These are the activations of a small network on made-up records, seen along a few directions, one row for each record.
Here are examples, each followed by its value of one field, BOMU.
The largest differences between rows may come from other fields.
Strong random noise was added to every row along 8 fixed directions; ignore it. To show where, here is one row again and again, with new noise each time:
[-273 -276  -24  341  -25  216   34 -363   97  328  -29  215   46  113
  248 -260 -245  -63 -156  -78 -114  -72 -124 -323  -45]
[  -5 -229  258   49   64  -67  -45 -228  -46  399 -152  102  113  116
  303 -265 -147  -13   99   36   29   61  231    0  -35]
[ -15   40  -85    1 -133  -72   18  168  153  -42   41  128  -37    3
 -255   27    3   58  145  -45   71 -232  -59  -30   57]
[-203   78 -269 -292   92   23  -81  -22   57  350   28  187  -22  110
 -347   97 -113  393 -116  173 -136 -258 -216 -131 -251]
[-326 -743  204  186   86 -240  -51 -334  -52   56   -2  -57 -211 -253
 -350 -316   72 -141 -378 -184  152   69  -66 -143 -224]
[-485  -81  -38 -199  162 -334 -267  -33   98  112   97 -316  -90 -214
   77 -171   51  199 -647  193  -38  100 -606 -286  -24]
[  48  108  364 -251 -365 -387 -212  272  115  301 -338  -27  123  191
  343 -365   37  205   51  266   83   27 -173 -156 -223]
[-159 -145  269 -313  178 -444 -217    2  -83  211  -53 -269  -27 -185
   75 -192  123  147 -226  177  130  180  -84   51 -109]
[-674 -207 -232  310  -24  180   21  -52   36  -72  182 -152  -13 -417
  -88  -64  145  -45 -544 -133   85 -144 -743 -419 -298]
[  73  451  136 -357  246 -228  -60  224  -74  109  121 -260   75 -233
  351  123  142  144  244  188  139  136  130  320  216]

[ 225 -262  291  -10 -232  200  156   94  -63  290 -454  211  412  155
 -113  -43  270  -26  356    4  175 -211  227 -108 -542] | sudam
[ 203 -123   22 -107 -162  -78  -31   70   70   13 -208  213 -141  364
 -500  -52 -129  108   42  -75   26  -61  160  -72  -64] | vig
[-114 -213  212  -20  126  -12  207 -287 -294   30  104   33 -391 -386
 -214  -82  192   67  -49 -258  192  135  184  169 -623] | puv
[  73  -52   46  -50  238   96 -173  -38 -221  406 -157  -79  524  335
  757  -81 -259  -68   18  189  -21  105   71   71  175] | gup
[  49  135 -179 -295  396   99 -135   88  -31  298 -230  -73  736  210
  403  264  -38  261  160  383  -50 -195   41  108  131] | git
[ 239  610 -194 -122 -214  115  188  178  252 -199  157  287 -433 -161
 -299  286  229  203  425 -116  -46 -165   92   65    5] | fos
[-120  515   59 -384 -166 -357 -254  311  249   78   90 -126  -61   96
  389  -95  176  256 -196  256  -73   -7 -457 -157   -9] | ziz
[  45 -142  144  -70  255  -41  117 -387 -106   95   99 -156 -328 -236
  -43  -89   43  -79   -9  -45  -60  255  310  165  -89] | vut
[ 343 -114  -16  -88 -246 -103   42   82  133 -128   21  237 -251  132
 -720  128  -18   44  259 -100  -22 -119  322  109  -66] | fuz
[-158  377 -218  396 -489  285  241  199  542 -471  260  171 -267    2
  -22   62  187 -149   78 -283 -112 -228 -494 -372  266] | vud
[-171  -45   54  348 -152   27  -30  262  -86 -190  -26 -117  243 -251
  263  -12  284 -169  -45  -61  201 -169 -334 -100 -109] | zaba
[ -63   17   21   48 -162 -335 -234  437  324 -268  -22  -62  269  141
  207 -137   34 -167  -55  -54  131 -339 -298 -118  432] | ziz
[ 191  306  275 -522   27 -268 -196   40   24  351 -208 -194 -151   52
  314 -165  146  256  -22  272  -91  302   57   21  -86] | raza
[  80   72  209  -65  -95   30   -1  -41  -36  170  -21  113    6  125
   47  -31  136   72  207  -74   47  -76  141   15 -169] | vud
[-147 -474  -95  179  215  -63   41   50  -57 -408   80 -161   45 -169
 -566  217   83 -276 -101 -321  261 -213   47  100   67] | gare
[-168   48  -93 -248  123  -94   18   29    0   17  131  -69 -244 -254
 -351  162  317  222 -211 -101   73 -171 -175  -12 -187] | sud
[-113  558   77   33  157 -209 -118  129  106 -291  272 -614 -167 -471
  770  -44  167 -193 -188    3   87  440 -255   41  609] | kuz
[ 205  -26  297  100  -72 -298   17  312  139 -287 -117 -277  246 -119
  320  -32  301 -245  282   -2  280   89  198  283  424] | git
[ -18  420 -303  332 -144  118  140  127  413 -464  368    1 -191  -69
  195  127  -57 -223  173 -197  -83 -165 -132   60  712] | vut
[  52 -200   12  -69   10   30  -21  -67   76  -29 -206   -3   19  297
 -233  -43 -193   15 -118  143 -212   48 -101 -195   72] | pigom
[  89   34   -3  -28  179  210  166 -167  -72  -76   16    7  -75 -258
  -53  141  306 -104  119  -80   34  168   95   73  -51] | raza
[ 158   -4  298 -282 -101 -476  -87 -118  100  -69   70  -48 -593  -72
 -365 -141  188   65  -69  -30  -72  334   55   -7  -61] | tes
[-130   74 -331   97  103  183   21  -46  138   14   48  222  129  215
 -136  246 -169   -4  -75  -60 -131 -382 -193 -191  158] | gare
[-429 -381 -274  441   38  364   65 -445  107   57  249  197 -191 -124
 -204  -39 -191 -107 -412 -276 -190 -112 -255 -279  -85] | fuz
[-142   31 -238  285  140  243  169  -82  -64  -86  258   50   85 -225
  -90  239   78  -97  107 -154   49 -153 -103  -10   68] | pego
[ -99  134 -201   -3  246  -47 -238 -163  274  246  -97   11  152  322
  461  -40 -245  188 -315  232 -406   46 -337 -292  344] | fos
[ 188  -66   76  273  -20  248  -18  167  -80   79 -278  143  592  326
  329   84 -167 -233  463  -60  209 -342  313  123  157] | nid
[ -32   69   25 -158  -15 -486 -379  264  130 -144   28 -263  143  207
  174 -158  -63   35 -246  145  -64   67 -120  -85  437] | dad
[ -44 -125   86  355 -154  -63   86  -33   88 -309  209   35 -217 -123
  -90 -140  117 -317   71 -297   50   83  196    4  211] | dad
[ 466  506  113 -382  -67 -328    3   39  169 -145  317  102 -691   51
 -320  122  -12  160  463 -143  -86  179  504  364  407] | tes
[  27  253    7 -457  149 -422 -505  331   54  131 -270 -266  478  220
  389   15  -31  252  -80  424   83   -7 -203   31  213] | kuz
[-105  655 -179   -5 -291   47  -66  339  149 -176  221  -52 -164  -43
  271  130   74  148   55  -76   29 -221 -395  -31  115] | nid
[ 104  -70 -215  216 -217  356  106  -41  264  244 -207  506  378  476
  -48   69  -79   41  183  -54 -215 -478 -103 -338    0] | sudam
[-125  -86  -69  186 -442  -24   24   27  122 -266  -32   90 -190   84
  -73 -130  -66  -97 -251 -120  -48   37 -312 -337  -19] | vul
[ 114   80  125  -95  199 -231   62  190   43 -330   71 -324 -180 -290
  -54  109  243 -148  176 -208  173  204  224  308  351] | vig
[ 127  -81  111 -566  181 -578 -401  254   75  168 -268 -258  219  260
  124  -82  -16  153 -233  479  -46   84 -195  -79  206] | gup
[-281   73  103 -130  202   76  -92 -245 -130   68  122 -244 -106 -249
  305   21  113   80 -261  123  -43  241 -199  -73 -120] | pigom
[ -41 -145  311 -104  281 -196   -5 -121 -213  114 -114  -22  187 -129
  235  -54  188  -81   82 -115  236   31  288  310   45] | pidap
[ -97 -208  247  -11  -28 -352  -37  350   10 -196 -241 -165  251 -141
  -32  -66  285 -102 -103   36  298 -102 -244   23 -177] | puv
[-301  -10 -321  121  233  174  -59 -144    3 -101  246   -4  -91 -118
   59   38 -146   79 -401  -31 -117  -66 -277 -150  210] | zaba
[  -1  110  -69   -6  157   61  -26   96 -166   97  107  -73  279  -41
   99  193    1   57  219   17  156 -100  110  179   39] | pego
[  28  307 -603 -190  415  288  185 -129  263 -118  375  125 -288  149
 -472  496 -169  245  -66  -45 -313 -161   57  -16  504] | sud
[ 160  -92  217 -116 -291 -385   21  308 -198 -366  -12 -214 -303 -130
 -363  -54  127  -64   95 -223  227  178  158  285  -81] | vul

Which value of BOMU does each new row have?
[  -5 -244 -235   70  282   83  210 -492  116  -20  251  203 -421  -25
 -598   92 -154  -13 -153  -73 -246   93  104 -159  223] | pego
[ 143  339  -31 -303    8 -377 -258  195   84 -158  143 -273 -279   57
  -69   12  -50  142 -101   85   40  256   27  162  342] | kuz
[  31  670 -102 -302  161  104  -44  -64  -40  263  233  -26 -210   48
  374  224  -34  296  104  148 -154   83   45  162   47] | nid
[ -40 -229   17  380 -332  476  261  295 -141  -59 -372  117  564   57
 -115  -43  168 -265  390 -127  148 -230   74 -173 -596] | dad
[-166  181   16 -247  433 -185 -204  -81   55  122  159 -317  133  -42
  516    0   14   24 -325  228 -106  150 -182 -104  315] | ziz
[-349   90 -207   -7  544  215   68 -283 -295  -28  467 -199 -190 -548
 -166  323  172  -11 -167 -247   11   92 -111  185  -52] | tes
[ 225  248  143 -268  -97 -155   45    6  -62  157  -29   98 -285  164
   69  -54 -171   85  155   33 -110  220  345  207  124] | vul
[ 251  697   24 -312  131 -311 -114  281   57 -248  356 -305 -333 -102
  366  121   42  166   39  179  -49  328   99  306  619] | zaba
[ 262  252  341  150 -416  152  323  315  -27 -238 -150  -97   30 -419
   96   51  479 -266  432  -31  209  158   14  -25 -385] | fuz
[ 255  344   41   76  -45   83  124  337  -69 -125   18  103  232   76
  155  188  -26  -46  431  -90  249 -232  260  248  101] | puv
[-231  -66 -296  405  -59  506  109 -128 -187   61  154  195  108  225
   83   80 -419 -125  -84 -259  -28  -83   73    8   26] | vul
[  24  366 -127  343  138  353  234 -173   87 -217  375   80 -184 -317
  481  206  102 -182  266 -136  -51   55  163   55  413] | zaba
[-246 -143 -304  214   69   47 -322  147  104  -45  -78  -43  400  303
  101  -31 -277   50 -458   -2  -31 -219 -446 -237  242] | fos
[-119 -126  -11  503 -296   84   24   18  -17 -258   53  -76   52  104
  348 -148 -216 -355 -187 -264   36  101 -132 -162  323] | vul
[ -87 -569 -214 -223  376 -440 -488   44   18   59 -139  -86  427  530
 -413  -56 -373  131 -350  156 -165 -198   74  -25  352] | dad
[  92  209  -76  248  -98  -87    4  192  140 -295  198   81 -112 -102
  132   70   72  -96  192 -149   15 -216  -31   76  466] | zaba
[-294 -541 -190  213  402  231    0 -478  -24   42  156  233   77   -2
 -358   85  -90  -93 -163 -308  -28 -333   82  -98  134] | vud
[  66  -97 -106  280  141  213  -25 -458  107   84   16  206  -38  284
  285 -156 -404 -148  -27  -93 -161  183  225  -98  407] | kuz
[-484 -508   42  152  718   99  -37 -521 -419   89  118 -367  322 -611
  255   63  270 -255 -418    4  173  136 -115   95 -205] | vut
[ 312  536  -47 -394 -269  -76    0  520  137   57 -153  159  143  335
 -166  124  -57  325  403  310   35 -142   12   56  -21] | pego
[ 186  367 -121  -66 -156 -130  173  333  468 -510  104  -50 -167   48
  -75   63  161 -145  100   21 -166   20 -250 -172  456] | ziz
[ 350  380 -108 -205  -60 -337  -79  245  476 -518  242  -65 -246  -17
 -116  221    7  -19  158   83 -121   77   68   65  799] | fuz
